A small network was shown many inputs. Here are its activations along a few directions, one row for each input.
In each table, some parts of the input vary, and every possible input appears once, in random order.
A made-up example of a description, with smaller parts first: ring(5) and (point or ring(11) or (values(2) and line(6))).
Shared parts are said once, and a part with two or three values counts as separate values.
In the rows, 128 means zero.

Other details of the inputs vary at random and push rows far along two fixed directions, the same in every table; ignore that.

A family of inputs:
row 1: [160 177 148 109 188 151  53 165 145 177 122 199]
row 2: [147 130 154  95 140 128 169 145 119 124 121 133]
row 3: [112 108 119 141 115 123 129  96 137  98 157 106]
row 4: [162  79 145 107 130 131 214 114 133  73 150  71]
row 5: [165 104 135  69 141 139 204 152 101  80 125 113]
row 6: [ 92  99 105 130  86 107 194  94  96  77 136  93]
row 7: [ 46 130  97 184  58 105 106  66 106 123 144 130]
row 8: [ 99 134 116 170  84 105  97  86 132 151 127 127]
row 9: [116 107 116 133 108 117 124  99 138  99 152 101]
row 10: [132  87 112 130 103 109 226 123 102 100 121  93]
row 11: [135 134 115 117 147 126 137 157 116 141 119 156]
row 12: [123  94  93 145 104 146 205 149 113  62 113  69]
row 13: [ 73 102 112 172  52 103 175  66 101 103 140  94]
row 14: [ 65 152 126 194  91 117  38  72 142 176 137 134]
row 15: [138 124 149 122 137 120 125 120 154 128 144 116]
row 16: [156 171 135 105 173 144  60 187 134 188 111 207]
row 17: [141 133 152 113 155 134 120 132 140 141 123 116]
row 18: [ 42 131  95 198  67  90  60  53 146 131 161 115]
row 19: [124 133 127 121 139 136  86 122 133 133 129 124]
row 20: [185 109 160  77 167 149 167 152 131 112 118  98]
row 21: [155 154 163  95 147 138 111 157 129 158 116 167]
row 22: [128  98 101 130 116 126 192 130  98 100 128 118]
row 23: [159 105 132 117 134 133 197 149 109 123 119 127]
row 24: [183 141 132  89 176 171 138 220 138 115  94 131]
row 25: [ 65 124  83 187  61  96  95  62 118 125 138 115]
row 26: [192 130 151  83 169 144 158 188 123 152 106 159]
row 27: [ 96 152 127 153 134 136  48 108 138 156 135 146]
row 28: [191 129 160  90 176 147 161 160 132 132 119 140]
row 29: [132 166 121 131 158 154  85 194 147 145  99 150]
row 30: [117 164 151 149 127 122  23 116 171 185 142 165]
row 31: [146 174 154  98 197 150  40 165 152 174 121 175]
row 32: [161  90 131 105 129 118 228 122 115  83 124  80]
row 33: [ 87 157 108 164 114 109  61 101 135 158 131 156]
Each input here is: values(3) and (point or (values(2) and line(5))).
- The inputs of row 18 and row 9 match in every part but the values(3) part. If row 31 is changed in the same way as row 18 into row 9, which row does it become? => row 19
- Which other rows does row 2 become when the values(3) part takes its other values? List them by row number. => row 13, row 21

A family of inputs:
row 34: [121 172 135 151 138 125  58 147 133 191 100 179]
row 35: [163 140 143  96 158 135 155 183 136 119 113 136]
row 36: [128 120 120 125 123 127 168 138 117 123 104 106]
row 37: [107 125 123 146  98 116 132  84 115 112 137 125]
row 38: [152 129 143  89 170 156 155 168 121 122 124 145]
row 39: [102 122 126 136  96 121 151  89 116  92 139 100]
row 40: [140 132 141 111 124 133 120 153 140 124 132 131]
row 41: [142 126 135 134 139 136 135 150 134 130 133 148]
row 42: [ 99 105 110 155  96 124 163 114 130 105 141 104]
row 43: [ 78 153 130 171 108 108  38  95 161 156 150 135]
row 44: [110 111  72 162 106 131 125 125 133  83 130  93]
row 45: [106 112 104 165 100 115 145 110 127 127 146 126]
row 46: [104 113 107 167 102 122 142 104 114 139 131 118]
row 47: [146 103 118 116 114 119 162 131 126 115 139 120]
row 48: [ 70 155 115 156  89 118  48 102 129 165 132 160]
row 49: [182 115 157  87 179 134 144 152 146 114 137 126]
row 50: [163 131 152  70 157 149 146 171 118 112 123 136]
row 51: [114 175 119 136 143 118  62 142 126 188 115 196]
row 52: [136 114  88 139 135 149 133 143 123  95 111  91]
row 53: [187 128 162  93 166 149 154 148 129 125 115 130]
row 54: [ 94 123 102 152  93 104 147 106 101 116 119 127]
row 55: [128 157 141 139 158 125  40 119 150 193 131 161]
row 56: [149 124 137 117 126 127 124 146 134 130 130 144]
row 57: [127 123 132 112 124 132 155 109 122 104 133 115]
row 58: [117 115 112 155  93 107 145  85 134 116 148 113]
row 59: [135 135  92 121 155 153 104 156 123 103 117 130]
row 60: [127 137 123 107 139 128 148 148 116 126 111 138]
row 61: [101 114 113 144  84 115 128 111 135 120 138 112]
row 62: [149 125 120 121 139 123 161 145 114 140 107 128]
row 63: [124 113 123 131 126 133 161 127 105 109 131 132]
row 64: [ 99 106 118 146 107 108 129  89 146 109 150  91]
row 65: [174 132 159  89 165 153 149 148 138 128 115 122]
row 66: [110 122 128 148  91 117 145  97 139  98 144  98]
row 67: [144 105 132 121 113 129 156 128 112 118 119 110]
row 68: [112 175 129 143 136 123  58 155 155 182 115 180]
row 69: [107 165 144 123 158 130  36 122 150 173 136 167]
row 70: [112 111  95 153  94  98 168 113 119 117 129 115]
row 71: [181 116 160  89 181 141 142 147 133 126 122 118]
row 72: [ 93 117 116 164  91 122 145 116 130 107 143 108]
row 73: [116 161 149 135 156 133  36 124 158 185 126 151]
row 74: [132 170 150 146 137 128  48 127 159 173 133 182]
row 75: [ 93 117 115 163 100 131 137 109 122 131 126 108]
row 76: [ 92 117 119 165  94 130 143 111 117 118 128  99]
row 77: [106 102 119 137 112 108 142  82 114 100 144 101]
row 78: [139 133 145 113 127 141 118 148 127 135 117 123]
row 79: [131 140 133 125 132 131 138 152 122 134 103 122]
row 80: [176 130 140  97 161 131 164 179 130 123 111 146]
row 81: [ 99 118 130 150 110 117 115  91 133 121 136  86]
row 82: [ 81 151 107 160  92 109  53  97 121 173 137 170]
row 83: [109 122 131 150  94 125 143  92 126 110 129  89]
row 84: [175 133 146  82 169 141 152 141 123 124 131 148]
row 85: [150 114 131 124 127 128 164 108 122 121 128 108]
row 86: [132 107 122 112 142 116 147 103 118 113 145 114]
row 87: [157 143 143  82 165 140 159 178 115 116 108 142]
row 88: [156 133 150  87 170 157 157 174 118 112 125 141]
row 89: [ 94 112 100 155 101 117 150  99 104 121 142 127]
row 90: [142 155 146 105 148 138  74 153 125 161 122 183]
row 91: [146 100 125 118 139 113 154 112 138 111 150 105]
row 92: [132 128 145 100 154 131 125 126 130 111 139 115]
row 93: [136 107 130 139 126 138 167 132 112 118 121 115]
row 94: [144 117 137 105 129 141 144 143 125 129 116 113]
row 95: [149 119 128 115 128 131 133 135 120 145 122 130]
row 96: [144 137 144 116 137 135 126 131 152 126 134 132]
- The inputs of row 48 and row 61 match in every part but one. If row 59 is changed in the same way as row 48 into row 61, which row does it become? => row 44
- The inputs of row 85 and row 58 match in every part but one. If row 95 is changed in the same way as row 85 into row 58, which row does it become? => row 47
- What is each input in this table made of? => values(3) and (point or (line(4) and line(5)))
- A walk changes only the line(4) part. It starts at row 95 and steps to row 67. List the rest of the walk in order. => row 94, row 78
- Which other rows does row 81 become when the values(3) part takes its other values? List them by row number. => row 43, row 92

A family of inputs:
row 97: [169 138 156 102 151 128 169 181 116 140  91 140]
row 98: [139 132 118 149  95 114 155 125 127 144 115 144]
row 99: [128 114 142 144 105 133 112 101 136 113 130  87]
row 100: [ 67 139  92 161  98 112  83 121 102 158 112 146]
row 101: [ 57 164 110 176  86 119  91  89 110 140 127 159]
row 102: [ 94 158 126 184 119 144  65 110 147 154 118 123]
row 103: [166 135 164  68 149 140 146 149 110 109 126 154]
row 104: [144  84 118 106 138 125 198 140 125  65 161 101]
row 105: [129 124 159 129  92 116 145 101 116 126 129 121]
row 106: [108 128  86 151  80 106 152 109 107 115 128 143]
row 107: [161 138 139  71 179 150 143 213 133 113 107 138]
row 108: [ 86 135  99 162 116 144 107 105 122 100 126 106]
row 109: [142 121 135 130 142 119 121  96 150 122 134  87]
row 110: [102 115 108 155 101  97 147  95 107 108 152 145]
row 111: [155 152 165 113 153 149 158 153 123 140 109 147]
row 112: [ 84 149  85 164  87 120  75 124 146 143 140 152]
row 113: [103 132 135 172 116 113  80 118 163 159 153 147]
row 114: [146 142 155 107 161 122  97 114 141 182 131 146]
row 115: [170 134 159 114 183 138 100 159 140 185 132 181]
row 116: [177 124 162  51 176 159 135 163 109 126 126 151]
row 117: [ 94 141 152 153  87 124  69 104 152 151 143 124]
row 118: [137 132 126 118 165 130  95 142 120 157 146 180]
row 119: [153  93 147  94 135 117 200 112 146  91 145  68]
row 120: [ 77 139  72 175  79 112  80  98 114 163 133 159]
row 121: [164 116 169  90 142 145 139 136 119 144 125 126]
row 122: [139 168 151  92 181 171  97 184 147 136 124 165]
row 123: [157 140 146 147 171 137  69 146 162 159 133 154]
row 124: [156 157 160 105 168 145 101 204 156 165 101 148]
row 125: [123 102 113 105 134 149 201 125  89  88 126 102]
row 126: [ 82 148 119 136 117 107  68  90 153 138 155 134]
row 127: [112  99 129 139 100 140 209 117 128  81 132  64]
row 128: [154 154 168  71 165 156  78 171 148 134 136 162]
row 129: [123  99 118 104 110  96 203  79 104  75 142  97]
row 130: [ 98 146  75 176 101 125  62 114 139 136 127 141]
row 131: [141  79  96 138  89 120 216 111 107 112 122  88]
row 132: [132  82 116 125 108 119 217 135  93 108 105  74]
row 133: [161 153 155  89 175 161  58 158 141 131 125 153]
row 134: [109 146 113 168  93 123  85 132 163 166 129 144]
row 135: [118  93 100 123 121 111 163  76 123  65 145  63]
row 136: [ 66 151 121 189  92 129  79  88 122 181 124 140]
row 137: [140  88 112 139 116 126 197 140 117  80 101  51]
row 138: [196 141 180  68 184 125 159 145 140 143 122 146]
row 139: [174 135 128  84 192 155 129 202 125 108  95 128]
row 140: [118  90 109 101 123 108 183  79 103  95 145  92]
row 141: [ 95 141  88 205  79 117  64  97 153 159 121 124]
row 142: [ 79 128  97 155  80  98 147 116  93 111 111 125]
row 143: [150  81 135 134 113 104 226 109 111  91 141 105]
row 144: [166 145 134 113 197 147  71 168 147 136 140 169]
- The inputs of row 125 and row 100 match in every part but one. If row 127 is changed in the same way as row 125 into row 100, which row does it become? => row 124
- The inputs of row 122 and row 112 match in every part but one. If row 111 is changed in the same way as row 122 into row 112, which row does it become? => row 98
- What is each input in this table made of? => values(2) and line(4) and ring(6)
- A walk changes only the line(4) part. It starts at row 138 and steps to row 114. List the rest of the walk in order. => row 119, row 109

A family of inputs:
row 145: [141 126 148 139 119 119 134 136 163 139 133 118]
row 146: [138 100 117 128 125 109 165  95 117 113 156 132]
row 147: [189 104 142  61 179 129 176 136 109 120 129 132]
row 148: [119 121 155 151  88 126 134 103 143 131 126  91]
row 149: [201 134 167  36 231 183 150 203 133  93 113 117]
row 150: [100 137 109 133 121 123  96 126 144 103 147 131]
row 151: [117  88 136 113 111 110 208  71  94  89 143  82]
row 152: [130 179 161 112 157 112  40 132 151 196 148 221]
row 153: [ 69 151 143 158  74  98  68  56 119 157 150 157]
row 154: [160 185 190 123 191 159  36 171 173 213 101 166]
row 155: [126 109  98 160  84 129 214 162 100 122  84 105]
row 156: [ 69 145  80 173 102 115  40  89 134 130 133 123]
row 157: [ 56 139  79 184  53  94 131 101  77 163 114 172]
row 158: [123  93  86 136 126 135 163 119 125  61 150  88]
row 159: [157 101  90  87 143 156 243 208  78  59  91 111]
row 160: [159 181 171  70 190 172  48 184 152 142 125 176]
row 161: [150  99 124 157 122 128 156 125 150 123 137  95]
row 162: [103 113 108 184  88 107 101  88 143 152 122  87]
- The inputs of row 149 and row 151 match in every part but one. If row 158 is changed in the same way as row 149 into row 151, which row does it become? => row 146
- What is each input in this table made of? => values(3) and (point or ring(5))
- A walk changes only the ring(5) part. It starts at row 161 and steps to row 145. List the rest of the walk in order. => row 148, row 154, row 162
